Each row below holds a small network's activations on one input, seen along a few directions.
In each table, some parts of the input vary, and every possible input appears once, in random order.
A made-up example of a description, with smaller parts first: one of 2 separate values, together with either a single point or one of 11 places along a line or (one of 5 places around a ring, together with one of 6 places along a line).
Shared parts are said once, and a part with two or three values counts as separate values.
In the rows, zero is written as 128.

Other details of the inputs vary at random and push rows far along three fixed directions, the same in every table; ignore that.

Table:
R1: [121 135 130 116 142 125 115 153 137 106 133 105 143  88]
R2: [105 147 203  38 173  52 121 146 146  87 126  68 118 102]
R3: [109 183 141 179 153 172  99 172  96 110 131 112 194 114]
R4: [144 164 181 104 114  70  90 107 116 153 160 120 104 210]
R5: [136  78  85 132 115 134 156 130 151 130 135 141 100  81]
R6: [116 108 114 145 114 138 165 111 148 127 109 146 104 110]
R7: [ 92 178 157 157 172 186 115 163  79 119 129 130 189 130]
R8: [131  82 101 122 125 135 157 132 129 114 114 126 109  89]
R9: [161 150 125 191  75 109 103 104  97 166 136 138 111 227]
R10: [130  91  92 109 140 147 146 133 130 116 109 132 128  90]
R11: [111 174 137 171 155 180  91 172  93 113 140 113 192 114]
R12: [119 117 176  21 168  50 101 161 164  67 141  50 104  55]
R13: [106 215 161 237 139 182  81 184  64 116 138 111 202 159]
R14: [127 100  98 131 124 168 143 112 140 136 124 158 127 113]
R15: [130 114  96 133 136 147 146 133 126 124 101 128 147 110]
R16: [164 121 115 129  92  94 118  98 128 154 129 132 106 182]
R17: [129  88 107 142 111 155 158 108 139 135 129 154 103 110]
R18: [130 102  94 118 131 136 154 128 133 118 101 133 129  94]
R19: [126 107  96 137 119 158 155 107 152 143 112 157 132 118]
R20: [155 153 176 104 100  75  80  98 131 140 157 111 101 197]
R21: [124 109 101 136 118 157 155 109 146 135 114 159 126 110]
R22: [129  97  81 123 123 133 154 129 161 130 120 144 120  79]
R23: [154 115 133 144  90 101 129  88 122 181 160 162  81 203]
R24: [127 101  96 131 119 165 148 109 145 139 122 158 128 114]
R25: [110 182 140 177 155 174  98 172  99 114 130 109 198 118]
R26: [ 94 136 155 116 156 117 159 146 129 104 110 119 120  98]
R27: [104 148 204  42 170  51 124 146 143  84 125  72 113 101]
R28: [154 124 121 139  87 110 123  84 146 165 138 156 104 185]
R29: [130  96  90 113 132 138 154 130 135 117 104 132 127  88]
R30: [142 169 182 111 115  72  93 109 116 151 154 123 108 208]
R31: [167 114 114 122  93 100 108 100 125 157 139 131 104 184]
R32: [115 102  97 126 141 164 158 122 130 147 123 168 127 114]
Description of these inputs: one of 4 places along a line, together with either one of 2 separate values or one of 6 places along a line.
The inputs of R2 and R19 match in every part but the place on the line of 4. If R7 is changed in the same way as R2 into R19, which row does it become?
> R24
Which other rows does R18 become when the place on the line of 6 takes its other values? List them by row number.
> R10, R15, R16, R29, R31
Which other rows agree with R22 in the place on the line of 4? List them by row number.
> R1, R3, R5, R11, R12, R13, R25
Which other rows does R8 become when the choice among 2 separate values takes its other values? List them by row number.
> R9

Table:
R33: [111 141 159 126 155 184 130 125  91 124 124 150 131 126]
R34: [133 131 119 212 113 203 120 143  63 122 121 127 193 147]
R35: [178 125 130 160  87  77 106 137 127 150 158 119  87 190]
R36: [123  58  50  96 137 144 199  87 170 159  87 152 108  89]
R37: [195 141 131  98 102  62  47 127 149 171 189 120 120 208]
R38: [190 117 132 141  89  82  92 121 106 151 135 115 101 209]
R39: [156  70  64 119  86 135 193  76 164 140  97 174 122  99]
R40: [144 141 173  88 131  91 101 108 137  94 116 103 118 118]
R41: [115 124 125 112 144 130 116 164  94  63 103  80 130  87]
R42: [118 189 130 229 107 196 126 141  95 140 132 156 200 139]
R43: [ 83 135 186 100 170 143 147 148 131 100 135 123 115  66]
R44: [146 162 128 160 107  96 122 111 127 154 141 126 129 161]
R45: [147  24  68 111 110 146 170 102 166 116  99 147  73  67]
R46: [136 127 118 167 135 155 121 142  70 124 118  97 158 132]
R47: [150  82 104  76 118 125  92 112 187 138 161 130 110  87]
R48: [102 143 160 106 126  90 122 130 114 136 146 143  95 146]
R49: [148 141 116 158  85  93 100 134 113 131 155 114  81 168]
R50: [125 102 117 145 101 151 177  98 136 174 150 193 104 141]
R51: [163 122 157 159  84  91  85 109 139 136 168 110  69 182]
R52: [ 86 132 143  72 174 146 146 149  98  89 105 126 128  88]
R53: [ 81 149 144 140 174 142 144 151 130 117 117  99 163  89]
R54: [141 163  98 159 144 181  80 152  98 157 162 120 195 126]
R55: [141 155 152 115 131  68 127 151 152 111 121 113 124 119]
R56: [115 122 179  54 152 110 145 119 117 103 130 116 116 118]
R57: [121 163 170 127 128 101 108 129 151 103 133 109 112  99]
R58: [108 144 155 116 156 102 134 162 160 121 118 108 131 124]
R59: [125  70  42  92 112 127 184 103 165 114  69 162 100  63]
R60: [116 143 121  78 154 132  73 172 138  87 151  97 151  78]
R61: [117 136 147 148 132 116 131 109 102 165 157 153 121 170]
R62: [105 155 121 196 134 224 134 128  88 140 107 153 213 153]
R63: [103 135 136  99 179 149 145 167 133 103  81 107 169  99]
R64: [147 120 151 152  94  99 122 131 127 122 160  97 112 145]
R65: [102 142 173 111 134 109 138 132 161 113 137  98 131 117]
R66: [124 142 118 195 130 152 125 156  86 126 143 103 146 123]
R67: [105 125 173  85 165  88 147 157 136 116 131 130 111 112]
R68: [104 135 178 112 137  99 114 115 176 115 144 107 103 127]
R69: [ 87 128  66 194 126 194 154 131 138 146 101 181 139 120]
R70: [123 144 106 138 109 137 107 104 115 148 109 145 132 194]
R71: [126 126 149  92 154 110 134 106  98 143 133 126 119 153]
R72: [132 132  65 171  76 129 147 106 148 158 119 180 102 137]
R73: [145  87  84 138  95 159 148  68 167 162 122 176  98 182]
R74: [131 164 118 155 146 155 127 128  88 130 104 116 182 130]
R75: [123  90 113  76 159 131 179 131 138 130 102 163 109 106]
R76: [162 133 149  80 112  85  67 124 147 132 182  96 145 136]
R77: [127 147 141 101 168 121 136 164 124  87  86 100 166  88]
What do these inputs look like to the network?
> one of 5 separate values, together with either a single point or (one of 2 separate values, together with one of 4 places along a line)
The inputs of R57 and R55 match in every part but the choice among 5 separate values. If R40 is changed in the same way as R57 into R55, which row does it become?
> R77
The inputs of R66 and R64 match in every part but the choice among 5 separate values. If R44 is changed in the same way as R66 into R64, which row does it become?
> R42
Which other rows does R68 become when the choice among 5 separate values takes its other values? List them by row number.
> R53, R58, R65, R69
Which other rows does R48 become when the place on the line of 4 takes its other values? List them by row number.
> R49, R69, R72
Which other rows does R48 become when the choice among 2 separate values takes its other values? List them by row number.
> R52
